A small network was shown many inputs. Here are its activations along a few directions, one row for each input.
Each table varies a few parts of the input and shows all the possible inputs, shuffled.
Descriptions start from the smaller parts, as in this example, which fits no table here: one of 5 places around a ring, together with either a single point or one of 11 places along a line or (one of 2 separate values, together with one of 6 places along a line).
Shared parts are said once, and a part with two or three values counts as separate values.
In the rows, 100 means zero.

A family of inputs:
x1: 76 133 68 142 91 124 112 138 105 175 134 96 93 59
x2: 102 95 123 139 109 112 94 143 84 108 122 103 155 138
x3: 93 84 136 57 94 107 95 111 95 88 117 83 115 131
x4: 117 69 94 92 108 57 87 39 112 78 43 104 111 82
x5: 138 92 101 150 151 71 94 105 133 87 96 101 114 111
x6: 121 100 92 74 126 57 76 64 95 53 69 80 105 106
x7: 91 60 128 90 74 104 100 68 101 91 86 119 122 123
x8: 110 94 134 88 104 129 99 144 72 72 119 112 116 147
x9: 65 103 63 100 61 102 123 70 116 128 86 137 56 57
x10: 71 134 60 85 70 110 115 75 92 105 117 93 58 83
x11: 140 94 123 92 132 90 96 103 114 78 91 74 90 102
x12: 76 141 79 93 81 136 109 140 81 139 121 98 67 60
Question: Describe the family of inputs behind these rows.
Answer: one of 3 separate values, together with one of 4 places along a line
Question: The inputs of x5 and x2 match in every part but the choice among 3 separate values. If x11 is changed in the same way as x5 into x2, which row does it become?
Answer: x8
Question: Which other rows does x6 become when the choice among 3 separate values takes its other values? List them by row number.
Answer: x3, x10

A family of inputs:
x13: 102 76 89 139 103 71 97 74 135 119 35 110 91 38
x14: 99 38 140 50 98 61 88 51 116 77 29 125 104 78
x15: 155 87 139 112 172 71 90 130 120 54 125 60 131 159
x16: 92 65 161 75 85 119 89 152 66 94 90 117 167 146
x17: 113 97 53 149 83 88 115 56 124 143 75 127 59 41
x18: 42 144 34 57 70 100 120 67 102 98 131 110 41 73
x19: 95 48 172 63 113 105 87 141 108 65 124 123 163 187
x20: 84 171 32 153 103 122 114 109 91 111 166 101 71 99
x21: 127 145 110 141 114 114 91 132 77 109 102 68 107 91
x22: 91 127 69 55 58 115 108 74 77 113 103 87 42 60
x23: 84 152 14 131 110 99 112 69 118 132 143 82 48 76
x24: 98 135 126 72 72 127 93 114 52 83 95 81 95 105
x25: 126 61 138 18 136 57 97 72 124 40 100 58 103 139
x26: 115 156 72 149 104 138 111 127 74 122 121 85 76 78
x27: 142 108 130 120 151 87 78 151 90 86 83 73 136 108
x28: 148 50 113 123 135 54 92 60 133 101 38 99 127 78
x29: 74 147 88 76 65 143 112 125 56 98 104 109 61 85
x30: 54 160 49 84 61 135 116 92 66 85 159 113 59 113
x31: 124 58 156 133 154 92 85 158 133 91 131 110 175 173
x32: 93 104 106 49 76 105 92 77 81 89 73 58 78 64
x33: 81 124 87 171 83 149 120 160 82 157 126 128 115 94
x34: 143 72 123 85 180 37 93 106 156 67 98 57 112 118
x35: 120 137 53 125 100 102 106 92 102 139 111 74 54 46
x36: 84 87 70 79 41 101 117 38 99 117 67 140 47 55
x37: 35 104 34 80 52 87 129 31 124 102 95 164 46 68
x38: 128 80 156 41 133 94 79 107 100 30 120 80 124 171
x39: 100 99 120 168 89 138 95 153 78 136 113 91 147 107
x40: 71 89 136 98 47 151 97 136 53 110 106 104 136 121
x41: 109 116 90 116 121 85 89 111 113 115 71 57 87 43
x42: 69 112 100 105 29 161 113 133 49 135 137 132 100 117
x43: 49 138 43 176 83 136 116 142 98 155 165 139 103 125
x44: 64 114 17 150 94 74 126 49 148 128 102 151 58 54
x45: 121 23 139 41 121 54 92 31 151 47 65 118 112 133
x46: 91 77 111 71 59 85 106 38 103 100 39 119 84 67
x47: 151 34 124 111 163 41 89 49 176 72 73 105 124 119
x48: 20 128 60 107 42 149 118 125 73 129 159 151 91 139
x49: 113 98 146 50 109 100 80 133 65 60 76 86 124 122
x50: 125 80 130 30 111 81 85 79 86 72 67 59 112 97
x51: 135 88 126 97 158 61 77 105 118 98 73 58 112 70
x52: 133 74 145 148 123 112 89 154 84 119 107 92 181 140
Question: Describe the family of inputs behind these rows.
Answer: one of 2 separate values, together with one of 4 places along a line, together with one of 5 places along a line
Question: The inputs of x39 and x41 match in every part but the place on the line of 4. If x52 is changed in the same way as x39 into x41, which row does it become?
Answer: x51
Question: The inputs of x37 and x30 match in every part but the place on the line of 4. If x46 is changed in the same way as x37 into x30, which row does it become?
Answer: x24
Question: Start at x48 and move only the place on the line of 5, one step at a time. The first step leads to x42. Which rows follow, in order?
Answer: x40, x16, x19
Question: Which other rows does x24 become when the choice among 2 separate values takes its other values? List them by row number.
Answer: x21
Question: Which other rows does x44 become when the place on the line of 5 takes its other values? List them by row number.
Answer: x13, x17, x28, x47

A family of inputs:
x53: 120 84 104 150 106 109 90 104 101 139 92 109 127 90
x54: 123 107 164 78 124 97 73 144 79 65 105 66 134 145
x55: 105 153 50 131 99 130 102 105 83 139 131 80 67 74
x56: 91 139 44 81 73 100 118 69 90 105 84 106 31 56
x57: 80 116 60 140 99 83 113 86 121 129 114 101 99 86
x58: 92 151 51 121 91 105 120 98 101 138 117 71 60 57
x59: 71 160 87 111 66 146 101 145 60 115 142 93 68 102
x60: 111 90 160 44 114 107 85 143 61 69 109 67 151 151
x61: 67 115 56 113 101 83 105 83 126 109 96 131 81 68
x62: 121 71 110 114 134 65 107 97 144 107 105 83 112 107
x63: 87 59 111 71 59 98 104 38 108 103 54 126 91 72
x64: 100 48 116 44 96 78 102 38 132 72 81 108 84 107
x65: 119 59 103 74 117 60 105 68 132 73 72 118 83 107
x66: 103 88 144 99 110 109 93 142 107 86 126 107 125 156
x67: 149 102 143 104 144 98 87 127 85 58 99 61 134 129
x68: 106 70 99 101 80 79 106 68 109 105 45 135 90 72
x69: 94 80 101 113 100 84 100 94 126 119 60 131 101 55
x70: 87 96 139 128 75 128 93 143 81 118 98 123 129 123
x71: 97 156 67 136 89 147 118 126 65 109 135 89 68 89
x72: 125 86 124 66 150 54 78 97 121 65 65 71 102 78
x73: 52 109 93 95 61 134 105 132 62 108 146 124 125 134
x74: 154 94 125 101 153 81 68 108 102 86 96 52 131 112
x75: 76 77 136 95 65 138 103 142 61 121 104 123 145 127
x76: 136 76 116 54 126 53 82 74 108 52 46 75 93 96
x77: 140 90 125 93 145 57 86 102 119 85 81 42 122 96
x78: 62 128 96 128 72 124 95 133 82 106 139 124 109 130
x79: 72 128 57 51 52 118 115 39 90 103 93 96 32 56
x80: 61 141 84 77 55 156 111 144 40 117 148 94 83 105
x81: 129 83 125 126 131 109 108 123 112 80 121 103 125 141
x82: 92 118 60 150 107 108 95 93 102 129 128 109 107 103
x83: 79 105 54 100 81 78 111 57 110 95 81 136 70 85
x84: 79 150 46 94 93 104 112 94 107 118 99 102 42 39
x85: 112 90 120 154 97 128 109 124 85 111 93 118 129 108
x86: 135 75 109 122 141 89 89 103 127 108 119 93 121 124
x87: 87 124 76 154 95 126 112 114 86 100 133 119 109 117
x88: 117 65 129 24 106 72 79 44 108 50 55 66 94 96
x89: 108 82 105 141 98 85 109 97 120 139 78 100 119 73
x90: 60 94 67 70 60 96 109 27 109 94 90 126 71 85
x91: 107 69 106 87 136 64 99 93 149 87 87 113 94 89
x92: 92 70 140 66 99 119 104 141 88 90 131 108 141 161
Question: The inputs of x86 and x65 match in every part but one. If x74 is changed in the same way as x86 into x65, which row does it become?
Answer: x76
Question: The inputs of x73 and x90 match in every part but one. If x75 is changed in the same way as x73 into x90, which row does it become?
Answer: x63
Question: Describe the family of inputs behind these rows.
Answer: one of 5 places along a line, together with one of 8 places along a line
Question: Which other rows does x72 become when the place on the line of 5 takes its other values? List them by row number.
Answer: x61, x69, x84, x91
